Each row below is a small network's average activation on inputs in which a field has the value named, seen along a few directions.
Values that are neighbours, or in one group, have similar rows; names and order tell nothing.
(in the rows, 500 means zero)
Strong random noise was added to every row along 19 fixed directions; ignore it. To show where, here is one row again and again, with new noise each time:
[436 624 486 478 434 515 601 243 413 363 429 511 607 264 492 433 543 414
 646 648 614 480 496 677 548 329 420 415 409 497 397 517 356 310]
[669 471 483 549 349 340 619 549 500 547 550 569 445 467 506 722 380 607
 395 417 700 527 372 695 556 396 524 241 592 610 377 413 792 552]
[299 470 568 374 631 565 423 592 360 631 560 632 340 386 534 390 517 322
 333 428 315 377 447 322 429 377 438 561 434 440 751 654 513 610]
[329 599 418 380 527 523 405 265 334 407 485 260 221 659 514 502 480 553
 525 514 572 528 650 748 478 393 369 554 503 387 437  95 326 243]
[676 330 423 635 617 419 595 449 378 506 292 597 250 636 588 418 548 546
 374 547 538 442 438 657 621 562 613 323 614 669 464 495 693 616]
[284 533 521 622 591 357 435 516 589 501 591 645 737 371 613 464 368 758
 513 552 687 508 596 385 533 438 488 541 545 494 495 400 361 390]
[586 502 454 644 534 624 548 487 273 462 493 326 307 533 446 616 548 641
 566 446 563 505 355 442 562 357 487 614 359 343 391 583 451 609]
[421 703 279 625 355 776 441 603 350 501 534 538 768 689 282 687 581 467
 502 570 352 535 422 337 335 264 279 508 459 388 322 392 579 476]
[401 628 576 146 367 322 526 366 581 540 515 422 581 460 478 547 506 411
 600 389 616 537 661 580 520 473 354 484 458 487 460 232 327 354]
[457 495 425 375 566 304 765 352 332 767 770 415 546 355 406 385 644 435
 388 383 462 347 791 692 473 505 375 283 574 665 574 673 698 417]
[640 533 614 407 316 603 483 859 260 265 657 592 620 374 473 544 424 433
 544 483 795 294 452 336 426 154 456 386 527 572 439 508 468 583]
[480 489 406 513 487 265 726 543 507 510 424 807 502 378 487 478 604 485
 418 690 516 451 445 611 820 701 559 406 670 433 455 552 629 480]
[614 563 582 389 530 623 386 640 385 265 513 667 635 526 509 356 535 293
 515 507 664 382 471 314 452 307 461 571 551 394 458 456 645 824]
[420 409 667 407 581 821 316 627 583 434 565 464 742 734 461 461 551 400
 516 383 489 521 462 210 377 463 467 608 394 446 615 360 396 572]
[444 495 384 409 567 511 309 583 583 664 498 607 479 826 498 351 501 294
 361 454 254 431 682 417 292 485 373 443 607 518 547 380 625 520]
[460 582 758 583 417 547 434 442 528 445 610 328 365 742 611 437 506 616
 741 451 395 679 519 519 564 747 484 855 675 577 426 218 460 475]
[490 662 339 504 490 698 563 467 455 288 475 492 662 387 454 488 606 210
 478 664 627 470 434 610 472 418 445 509 578 454 537 644 557 550]
[354 652 719 648 421 446 578 436 471 449 335 764 321 346 746 447 494 125
 532 650 532 566 246 669 547 417 446 452 654 699 577 491 571 600]
[711 590 381 943 555 807 554 460 296 508 566 413 635 892 259 511 636 492
 534 547 246 552 497 445 182 469 470 519 421 491 295 505 918 799]
[588 411 537 272 662 484 545 483 765 569 689 392 521 406 558 385 384 377
 405 341 665 422 494 589 515 434 538 355 471 440 632 702 582 486]
[175 491 495 352 584 587 530 500 323 617 621 460 412 471 498 427 546 639
 398 506 310 442 526 470 600 533 418 565 549 571 669 410 344 191]


E, 9 values:
e3: [534 672 491 417 402 306 542 603 393 551 609 498 194 513 518 529 468 338
 545 519 462 423 550 579 604 455 340 544 647 269 374 495 622 545]
e4: [365 550 408 654 589 407 413 538 754 629 292 560 481 618 687 337 345 467
 527 709 296 519 642 534 334 649 575 409 619 825 607 522 167 194]
e1: [668 781 230 531 347 526 438 445 606 195 613 373 518 356 394 546 328 504
 538 693 557 546 589 763 340 586 583 707 620 285 392 569 701 532]
e9: [527 583 476 416 443 498 623 562 456 721 475 467 564 525 399 514 591 359
 507 427 257 475 563 354 392 506 381 431 397 646 507 662 478 516]
e8: [447 536 548 518 348 579 640 575 355 351 652 510 646 537 405 503 673 510
 575 673 536 473 479 653 734 558 404 390 753 483 346 326 599 233]
e2: [571 504 639 485 632 638 487 526 484 504 396 648 619 504 486 311 484 374
 510 530 342 437 367 322 360 272 542 328 320 585 494 574 558 627]
e7: [652 619 349 146 397 597 310 798 812 363 455 418 631 471 495 607 392 356
 428 451 551 548 465 330 417 586 563 664 588 424 616 600 470 638]
e5: [277 528 615 683 423 636 496 572 717 375 584 512 655 460 548 546 493 394
 523 707 396 624 478 607 414 826 643 591 626 626 725 467 393 278]
e6: [526 372 351 321 556 476 513 401 412 505 395 432 326 442 421 493 660 519
 297 525 326 524 497 628 693 781 613 561 613 475 629 581 656 536]
E is arranged as a 3 by 3 grid.
- Name the neighbours of e5, in listed order. => e4, e1, e7
- Name the neighbours of e6, in listed order. => e8, e2
A value of E combines one of 3 hidden first parts with one of 3 second parts; all combinations occur once.
- e4 and e5 share the first part; e4 and e6 share the second. Which value has the first part of e6 and the second part of e5? => e8

W, 16 values:
w6: [557 488 464 648 601 508 568 447 656 449 463 581 785 549 483 554 679 287
 478 523 715 588 448 513 594 582 502 475 585 343 472 589 706 787]
w9: [659 389 643 391 478 556 512 532 394 357 487 493 561 455 453 487 486 498
 543 463 683 407 469 473 501 353 569 342 368 520 450 441 466 543]
w16: [497 493 350 612 522 472 543 435 765 644 316 532 582 714 449 629 636 345
 520 509 443 634 414 492 606 622 444 494 451 292 422 554 474 547]
w15: [397 398 412 376 485 648 403 560 551 353 488 646 736 237 483 484 345 608
 246 623 456 436 491 526 369 610 673 451 531 734 800 548 554 358]
w10: [421 612 493 439 521 395 573 474 546 485 445 510 503 466 542 509 518 322
 446 564 596 514 550 625 477 512 469 405 579 554 562 407 512 500]
w2: [550 558 487 639 312 249 498 655 503 578 522 677 590 466 477 622 326 772
 526 515 481 507 603 426 368 497 555 430 526 690 376 365 524 499]
w12: [526 461 192 485 454 525 489 614 389 561 300 684 616 626 478 498 669 598
 366 576 368 465 479 381 653 586 463 497 723 689 452 534 561 498]
w8: [509 619 363 546 686 539 736 516 680 647 286 439 606 676 537 544 544 380
 510 528 603 537 314 428 585 412 439 331 418 559 455 578 344 486]
w3: [486 606 441 612 708 478 576 663 492 592 535 424 437 644 541 463 538 508
 503 457 540 492 514 283 491 529 493 671 516 439 538 604 421 723]
w4: [630 408 807 621 476 543 557 377 660 604 642 365 285 673 636 447 400 438
 583 348 428 618 383 724 460 592 527 434 545 688 497 446 736 512]
w7: [430 422 562 281 377 608 493 454 698 497 482 341 481 649 616 431 712 208
 604 469 479 583 456 663 775 696 364 514 784 616 551 489 323 195]
w11: [476 172 545 551 366 392 331 405 484 666 527 769 491 163 545 519 631 441
 398 329 364 476 483 430 619 567 487 580 512 438 634 927 695 679]
w13: [600 697 345 503 499 351 491 448 629 665 497 348 488 515 477 627 274 623
 429 402 474 574 560 548 245 380 475 416 438 597 422 475 649 574]
w14: [422 422 318 544 402 388 462 495 476 756 508 444 447 406 471 709 523 591
 412 380 426 509 554 499 478 439 402 422 486 525 526 673 437 377]
w5: [451 357 482 520 416 626 468 511 339 525 647 449 408 297 497 546 481 630
 409 456 389 439 446 567 493 473 536 486 521 642 636 701 517 326]
w1: [444 689 504 584 667 429 634 493 552 632 730 333 473 623 424 501 545 383
 498 447 472 562 618 522 408 563 426 591 502 263 493 500 677 673]
W is arranged as 5 separate groups.
- List the group mates of w16, in the order listed. => w8, w5
- List the group mates of w10, in the order listed. => w7, w13, w1
- List the group mates of w4, in the order listed. => w15, w11
- List the group mates of w14, in the order listed. => w6, w9
